Each row below holds a small network's activations on one input, seen along a few directions.
Each table varies a few parts of the input and shows all the possible inputs, shuffled.
A made-up example of a description, with smaller parts first: one of 3 separate values, together with either a single point or one of 11 places along a line or (one of 6 places along a line, together with one of 8 places around a ring).
Shared parts are said once, and a part with two or three values counts as separate values.
In the rows, 128 means zero.

Other details of the inputs shift rows strongly along two fixed directions, in all tables alike. That doesn't count.
These rows show it; all are for the same input, with only those details redrawn:
[116 130 124  39 127 147  85 140  58 152 128  90]
[137  99 178 192 150 129 139 103 170 120 135 181]
[204 101  71 151 126 142  89 112 109 126 121 142]

A family of inputs:
r1: [196 146  72 134  86 116 134 140 151 127 114 138]
r2: [123 108 175 209 140 130 139 128 166 103 107 173]
r3: [178 154  52 138 129 118 135 105 117 116 128  91]
r4: [ 44 105 217  87 161 121 134 134 136 154 135 130]
r5: [182 163  75 125 110 115 133 130 136 120 157 129]
r6: [ 58 173 198 104 125 100 181 129 153 125 163 115]
r7: [110 152 138 210 139 115 196 109 181  83 119 141]
r8: [ 48 173 190 121 112 108 193 142 154 105 144 122]
r9: [169  75  49 163 129 144  85 148 138 120  96 124]
r10: [ 79 169 218  70 123 106 165 131 175 158 148 139]
r11: [175 160  67 149  97 123 148 148 135 103 136 134]
r12: [167 105  68 185 119 143  97 130 106 134  89 140]
r13: [ 33 114 215 106 150 124 135 157 133 134 108 122]
r14: [120  65 156 184 167 122 136 115 199 137 134 171]
r15: [ 98 174 103  59 107 119 139 135  85 131 149  55]
r16: [ 84 175  99  83  96 123 151 143  94 107 127  71]
r17: [116 130 124  39 127 147  85 140  58 152 128  90]
r18: [184  96  65 168 127 141  91 107 110 153 115 148]
Changing only one part turns r13 into r4. The same change can be made to r8. Which row results? -> r6
What is each input in this table made of? -> one of 2 separate values, together with either one of 4 places along a line or one of 5 places along a line

A family of inputs:
r19: [135 122 159 146 138 123 145 110 153 128 147 154]
r20: [ 84 144 174  57 138 133 130 132 109 147 151 103]
r21: [111 105 151 163 145 131 138 115 145 117 130 140]
r22: [ 68 132 169  81 131 139 124 144  93 137 122 103]
r23: [132 130  86  65 115 146  83 148  55 130 113  80]
r24: [196 127  73 131 127 131 107 108 114 129 134 130]
r25: [ 67 131 162  74 135 138 121 159 100 141 110 105]
r26: [107 111 146 167 140 128 137 128 153 132 118 147]
r27: [133 127 161 149 129 125 145 119 148 125 142 160]
r28: [180 106  57 157 120 140 102 136 117 123  99 129]
r29: [129 125 154 150 129 117 142 124 160 137 140 158]
r30: [129 118 153 142 136 115 141 118 162 132 146 154]
r31: [142 139  87  36 112 134  89 144  83 150 130  80]
r32: [136 127 164 148 131 126 140 120 150 119 144 157]
r33: [134 136 159 152 140 124 144 106 152 138 135 152]
r34: [112 105 149 158 146 127 139 128 154 121 114 146]
r35: [181 114  63 155 119 136  97 118 100 117 114 125]
r36: [112 112 152 165 148 127 137 107 144 117 132 138]
r37: [ 84 146 168  53 119 127 125 148 111 156 131 104]
r38: [112 120 153 169 141 125 137 111 141 127 120 144]
r39: [113 112 153 163 146 123 139 108 140 119 128 144]
r40: [114 160 131 164 123 105 180 124 164 103 141 118]
r41: [175 161  45 153  97 116 143 130 127 106 119 107]
r42: [ 63 141 173  79 132 135 125 137  91 146 126  95]
r43: [134 128 160 150 131 125 145 117 151 132 141 156]
r44: [117 118 159 167 141 124 132 117 139 111 124 144]
r45: [111 114 153 168 137 130 139 117 143 127 117 144]
r46: [127 126 153 148 129 118 140 120 163 140 137 157]
r47: [195 121  62 137 110 127 101 127 121 128 130 141]
r48: [133 117 156 140 133 115 142 117 168 130 134 151]
r49: [109 111 149 167 137 132 137 133 151 130 122 145]
r50: [112 106 152 162 142 129 140 115 142 119 127 145]
r51: [145 142  85  42 103 135  90 152  75 149 122  91]
r52: [182 104  52 159 118 139  95 136 113 120 109 134]
r53: [115 110 155 161 142 129 135 138 151 114 111 148]
r54: [ 84 147 166  54 122 124 127 142 116 160 127 104]
r55: [195 126  71 139 114 132 107 113 118 135 128 136]
r56: [134 123 162 144 125 120 138 128 165 122 133 154]
r57: [ 62 182 142  73 110 119 165 152 109 123 135  81]
r58: [114 113 155 169 134 134 139 121 142 124 121 144]
r59: [109 102 146 161 145 127 139 126 151 125 127 146]
r60: [ 85 156 178  59 132 131 131 135  97 147 140 109]
r61: [194 133  75 135 119 133 109 114 111 133 129 132]
r62: [127 174  62  62 101 119 132 147  80 121 132  58]
r63: [146 142  84  45 108 134  86 153  73 144 135  93]
r64: [128 121 152 145 138 118 138 119 167 131 149 150]
r65: [182 107  53 158 121 137 100 130 121 125  95 128]
r66: [ 57 126 162  70 143 137 122 150 105 143 133  93]
r67: [178 158  42 148  93 124 135 129 126  89 123 117]
r68: [181 101  53 151 129 138  96 130 122 116 106 122]
r69: [ 85 151 175  58 144 132 131 126 106 147 150 102]
r70: [111 161 133 163 111 118 177 132 160  96 132 136]
r71: [113 110 153 165 141 129 133 138 149 118 123 146]
r72: [197 133  76 133 122 131 102 117 110 121 131 132]
Changing only one part turns r44 into r38. The same change can be made to r53. Which row results? -> r65
What is each input in this table made of? -> one of 6 places along a line, together with either a single point or (one of 2 separate values, together with one of 4 places along a line)
Which other rows agree with r43 in the place on the line of 6? List them by row number. -> r28, r29, r37, r42, r49, r57, r58, r61
Change only the choice among 2 separate values in r60. List by row number the other rows that result. -> r35
Change only the place on the line of 6 in r62. List by row number the other rows that result. -> r40, r41, r57, r67, r70
Change only the choice among 2 separate values in r64. List by row number the other rows that result. -> r66
